[[4606 4413 5373 4847 4182 3887]
 [9689 8474 1218 2382 8260 7418]
 [5440 5544 2860 4549 6615 7864]
 [5926 5801 3138 4224 6360 6982]
 [6833 6267 3640 3643 5899 5352]
 [7151 6783 2792 3382 6737 6761]
 [6170 5748 4322 3898 5239 4673]]
Indices start at 0.
Which number is the entry directly below 3887?
A: 7418
Which number is the bottom entry of the column that holds the largest entry?
A: 6170
The entry just right of the largest entry is 8474
The top-left entry -> 4606
Which number is the entry at row 2, column 0?
A: 5440
The entry just right of 6783 -> 2792
The entry in row 0 and column 2: 5373
The bottom-right entry: 4673
Which number is the entry just right of 4606?
A: 4413
Which number is the entry in the top-right corner?
A: 3887
Which number is the entry just left of 5801?
A: 5926
The entry directly below 2792 is 4322
Which number is the entry in row 2 and column 2?
A: 2860
The entry at row 2, column 1: 5544
Which number is the entry at row 1, column 0?
A: 9689
The entry just left of 4673: 5239
Which number is the entry directly above 4673?
A: 6761
The entry directly above 2382 -> 4847
Which number is the entry just right of 4224?
A: 6360

Questions about the matrix below.
1) Find the entry just right of 6.
2) Find the entry just left of the largest entry.
((0, 0, 1, 0, 0, 1, 31, 36, 3), (22, 45, 6, 0, -1, -1, 0, 0, 1))
1) 0
2) 22

arr = [-42  36 -41  12 -42 -33 -50  -8  55  50  52 -25  34 -10]
The second entry?
A: 36
The last entry is -10
The entry just left of the smallest entry is -33
The 3rd entry from the right?
A: -25
The fourth entry: 12
The first entry?
A: -42

Read these off the matrix that follows. Indices start at 0.
1) Report the entry in row 0 and column 0.
2) Report the entry at row 2, column 2.
3) Report the entry in row 1 and column 0.
4) Report the entry in row 0 and column 1.
5) Report the entry in row 2 and column 0.
6) Report the bottom-left entry.
7) Report the entry just left of the smallest entry.
 -1    3   -6   23   -5    0   -8   -3   -2  -13    1   -1    7   -7
  0   21   13  -11    5   -1   10    2   -7   21   -5   14  -11    9
  1    3   -4   13   11   -4  -18   15  -23  -13    1   23    3  -10
 -8   27   -1   -2    8    2    8   -5   12   34    4  -14  -18   -3
 -4   17   24  -45  -13   -2    5  -17  -12   14   -1  -15  -27    2
 -5   -2   -2   25    1    1   14    6  -11  -26    5   14  -19  -21
  6   27  -24   -6  -13   -3    6  -16  -25  -12   -6  -27   32  -17
 -1   21  -11    2    1   -4  -18    1   -4   32    1    1    3    2
  0  -26   22    5  -20   -1  -11   -4   18   48    1    1    2   47
  4    7  -17   10    5    1    2  -17   16   46    0  -32   20   23
 -7   30   18   17  -14   -5    9   10    1   25   -1   23  -20   23
 -2    3   -8    0   16    1  -19    3   12   28    4    4  -14   -3
1) -1
2) -4
3) 0
4) 3
5) 1
6) -2
7) 24

Read these off the table that follows.
1) Read off the entry just left of the largest entry.
2) Read off the entry just right of the largest entry.
3) Read off the entry just right of the smallest entry.
4) Read off the entry just right of 10.8.
5) Read off the maximum.
6) Read off the entry just left of -0.4.
array([[  2.3,   3.1,   0.4,  -1.4,   0.6,   2.8,   3.1,   3.9,  -1.6,
          1.4,   2.1,   0.9,   2.5,  -9.4,   3.6],
       [  3.5,   5.2,  -2.5,   4.7,   1.3,   1.7,   2.5,  10.5,  -5.9,
          5.0,   1.9,   2.1,   1.8,   8.6,   2.8],
       [ -1.5,  -3.9,   7.9,   8.1,   1.6,   6.0,   3.7,  19.5, -16.2,
         -5.0,  -0.3,   3.9,  -0.7,  -8.5,   4.8],
       [ -1.7,   1.1,   6.5,   9.1,   5.0,   0.8,   1.7,  -0.9,  -0.8,
         -6.3,  -0.2,   1.4,  -0.6,   4.5,   6.0],
       [ -4.9,   5.4,  -3.0,  12.4,   2.9,   2.4,  -0.2,  -3.5,   3.2,
          1.8,   4.1,   0.2,   3.6,  22.6,   3.1],
       [  2.4,   3.6,  -0.6,  -1.2,   0.6,   2.7,   2.8,   5.5,  -3.7,
          1.4,   1.8,   1.1,   2.5,  -7.0,   3.5],
       [  0.3,   2.4,   3.0,  18.4,   2.5,   2.9,   2.6,  -0.8, -11.4,
         -3.6,   2.4,   2.1,   0.2,   5.2,   4.4],
       [  3.1,   0.5,   5.3,   7.6,   2.7,   1.5,   5.5,  15.0, -19.5,
         -3.3,   0.6,   3.0,  -0.1,  -2.3,   5.4],
       [ -5.5,  -3.6,   6.8,  -1.3,   5.3,   1.7,   0.3,  20.5,  -4.4,
         -5.8,  -1.8,   0.5,  -0.4,  -2.2,   3.2],
       [  5.6,   3.2,  -3.0,  -0.6,   3.9,   0.2,   2.0,   9.9,  -1.1,
          1.7,   2.1,   0.7,   2.2,  17.8,   2.9],
       [  0.0,   2.5,  -1.8,  -9.5,   3.7,  -0.5,   1.2,   6.9,  -0.5,
         -4.1,   1.8,  -0.8,   1.2,  15.9,   2.4],
       [  1.0,   1.5,   4.3,  15.8,   3.0,   2.7,   2.5,   2.2, -11.7,
         -5.0,   1.3,   1.8,  -0.2,   4.9,   5.6],
       [  0.6,   4.6,   0.0,  10.8,   5.0,   2.4,  -1.0,  -3.0,  -0.5,
         -0.1,   1.5,   0.3,   2.0,   7.7,   6.0],
       [  3.0,   5.6,  -3.3,   4.6,   2.8,   1.4,   1.4,   6.0,  -2.3,
          4.6,   1.9,   1.5,   2.2,  14.4,   3.0],
       [ -4.5,  -1.1,  -1.1, -11.0,   5.2,   1.7,   0.1,  11.8,  -4.2,
         -7.2,   0.0,   0.3,   0.9,  17.7,   1.6],
       [ -4.0,  -3.3,   3.8,  -7.2,   5.7,   2.5,  -1.7,  18.4,  -0.9,
         -7.2,  -0.9,  -0.3,  -0.7, -12.3,   3.1]])
1) 3.6
2) 3.1
3) -3.3
4) 5.0
5) 22.6
6) 0.5
